m =
[[111 125 129 122 139 103]
 [126 146 135 136 149 144]
 [131 140 126 128 106 137]
 [122 147 108 133 100 115]
 [119 140 144 135 134 148]
 [122 125 127 133 151 119]
 [125 121 138 105 135 112]
 [147 132 118 124 129 133]
 [147 114 134 101 125 125]
 [112 102 146 139 112 137]
 [132 145 109 131  99 125]
 [132 129 123 139 138 136]
 [128 106 119 152 136 130]]
Indices start at 1.
(1, 1) -> 111
(8, 6) -> 133
(11, 4) -> 131
(10, 6) -> 137
(1, 3) -> 129
(2, 6) -> 144
(6, 4) -> 133
(4, 5) -> 100
(8, 2) -> 132
(5, 1) -> 119
(3, 5) -> 106
(5, 2) -> 140
(6, 6) -> 119
(5, 6) -> 148
(11, 6) -> 125
(12, 4) -> 139
(9, 3) -> 134
(7, 6) -> 112
(6, 1) -> 122
(2, 2) -> 146
(10, 5) -> 112
(9, 4) -> 101
(3, 2) -> 140
(2, 4) -> 136
(8, 5) -> 129
(13, 6) -> 130
(13, 1) -> 128
(2, 3) -> 135
(4, 3) -> 108

W =
133  106  125  109  134  128  140  140  129
135  123  125  116  130  140  129  145  125
141  120  122  125  121  149  149  128  119
143  125  120  122  133  141  123  151  122
138  123  123  121  128  121  143  116  128
122  118  130  115  139  126  142  121  120
134  136  141  120  130  134  140  112  120
139  107  144  120  116  119  141  139  107
Rows and columns are counted from 1.
row 1 col 1	133
row 6 col 9	120
row 8 col 9	107
row 6 col 3	130
row 1 col 8	140
row 2 col 4	116
row 4 col 2	125
row 7 col 8	112
row 1 col 2	106
row 3 col 1	141
row 4 col 7	123
row 2 col 8	145
row 6 col 2	118
row 5 col 9	128
row 6 col 5	139
row 4 col 1	143
row 8 col 1	139
row 3 col 2	120
row 6 col 6	126
row 1 col 5	134
row 8 col 5	116
row 4 col 6	141
row 3 col 8	128

data =
[[114 128 128 115 147 132 129 114 128 145]
 [114 127 128 140 127 118 129 137 128 128]
 [116 123 128 152 104 110 127 151 128 101]
 [126 129 128 123 125 124 127 123 128 124]
 [135 130 128 132 129 144 128 129 129 133]
 [126 126 128 141 116 117 128 144 127 114]]
Indices start at 1.
(1, 1) = 114
(3, 2) = 123
(6, 1) = 126
(4, 7) = 127
(5, 8) = 129
(3, 6) = 110
(1, 3) = 128
(4, 5) = 125
(5, 4) = 132
(4, 9) = 128
(1, 8) = 114
(2, 5) = 127
(3, 5) = 104
(5, 10) = 133
(2, 4) = 140
(6, 8) = 144
(1, 7) = 129
(5, 1) = 135
(6, 7) = 128

a =
[[138 135 122 142 155 136 111 110 151 117]
 [112 123 131 142 124 115 137 138 145 131]
 [139 121 125 139 142 127 113 124 130 129]
 [132 129 124 125 126 126 129 125 125 128]]
Indices start at 1.
(1, 1) -> 138
(3, 9) -> 130
(3, 7) -> 113
(4, 8) -> 125
(2, 9) -> 145
(4, 10) -> 128
(3, 2) -> 121
(3, 10) -> 129
(1, 3) -> 122
(1, 5) -> 155
(4, 2) -> 129
(2, 6) -> 115
(2, 3) -> 131
(4, 4) -> 125

x =
[[128 123 125 139 127]
 [127 117 125 117 128]
 [126 105 128 114 128]
 [128 140 126 133 128]]
Rows and columns are counted from 1.
(1, 1) = 128
(3, 5) = 128
(2, 5) = 128
(3, 3) = 128
(1, 4) = 139
(3, 1) = 126
(4, 2) = 140
(4, 1) = 128

M =
[[131 126 126 117 128 129 132 129]
 [132 119 126 156 132 129 131 129]
 [129 125 138 113 124 128 131 128]
 [141 118 123 118 124 130 134 130]
 [119 122 128 131 122 124 130 124]
 [142 123 137 111 121 128 132 128]
 [125 124 122 117 122 124 130 124]
 [141 123 148 119 124 128 134 128]]
Rows and columns are counted from 1.
(1, 1): 131
(5, 5): 122
(5, 2): 122
(7, 4): 117
(4, 5): 124
(8, 7): 134
(3, 8): 128
(1, 5): 128
(8, 2): 123
(1, 6): 129
(2, 4): 156
(7, 5): 122
(2, 5): 132
(6, 4): 111
(5, 4): 131
(3, 2): 125
(8, 8): 128
(8, 3): 148
(2, 1): 132
(4, 8): 130
(4, 7): 134
(3, 6): 128
(2, 2): 119

A =
[[122 129 129 126 132 128 138 135 126]
 [131 129 121 132 120 128 131 120 130]
 [121 133 126 127 130 129 123 129 127]
 [131 126 129 127 126 128 119 134 127]
 [128 128 124 131 127 127 120 141 126]
 [130 129 125 126 130 128 132 132 133]
 [113 128 132 125 126 128 120 119 129]
 [127 130 125 124 134 129 154 122 126]
 [137 122 125 130 120 130 116 131 127]
 [113 126 131 132 130 127 127 130 124]
 [125 127 130 124 125 127 141 123 125]
 [128 130 130 126 130 130 121 123 132]
 [132 128 129 131 126 128 115 126 130]]
Indices start at 1.
(1, 1) -> 122
(6, 1) -> 130
(10, 3) -> 131
(9, 7) -> 116
(6, 8) -> 132
(4, 6) -> 128
(9, 3) -> 125
(10, 7) -> 127
(8, 6) -> 129
(13, 8) -> 126
(12, 9) -> 132
(8, 4) -> 124
(1, 9) -> 126
(13, 3) -> 129
(12, 8) -> 123
(6, 5) -> 130
(2, 2) -> 129
(4, 5) -> 126
(12, 5) -> 130
(10, 8) -> 130
(7, 6) -> 128
(4, 8) -> 134
(9, 5) -> 120
(3, 4) -> 127
(7, 2) -> 128
(10, 9) -> 124
(11, 3) -> 130
(4, 4) -> 127
(8, 9) -> 126
(7, 4) -> 125
(7, 9) -> 129
(8, 2) -> 130

grid =
[[135 127 122 146 141 120 121 130 134 126]
 [138 128 122 144 148 129 116 122 142 125]
 [140 135 126 125 150 156 116 108 149 129]]
Indices start at 1.
(1, 1)	135
(3, 4)	125
(2, 2)	128
(1, 4)	146
(1, 6)	120
(2, 1)	138
(2, 5)	148
(3, 9)	149
(1, 3)	122
(2, 7)	116
(3, 1)	140
(1, 7)	121

B =
[[121 143 158 121 138 132]
 [125 115 119 143 110 137]
 [146 132 130 115 141 126]
 [127 137 133 140 118 128]
 [145 135 128 119 134 121]
 [138 120 114 115 130 132]
 [135 123 130 138 130 125]
 [126 121 120 139 112 115]
 [136 127 126 118 116 143]
 [136 122 118 133 126 147]
 [124 133 112 126 137 121]
 [127 147 138 144 127 129]]
Rows and columns are counted from 1.
(1, 1) => 121
(3, 1) => 146
(2, 3) => 119
(3, 5) => 141
(4, 4) => 140
(7, 6) => 125
(1, 5) => 138
(10, 5) => 126
(7, 2) => 123
(10, 3) => 118
(11, 1) => 124
(3, 4) => 115
(7, 1) => 135
(2, 6) => 137
(8, 1) => 126
(11, 3) => 112
(9, 2) => 127
(2, 4) => 143
(10, 6) => 147
(2, 1) => 125
(2, 5) => 110
(1, 3) => 158
(1, 6) => 132
(7, 4) => 138
(10, 1) => 136
(8, 3) => 120
(4, 5) => 118
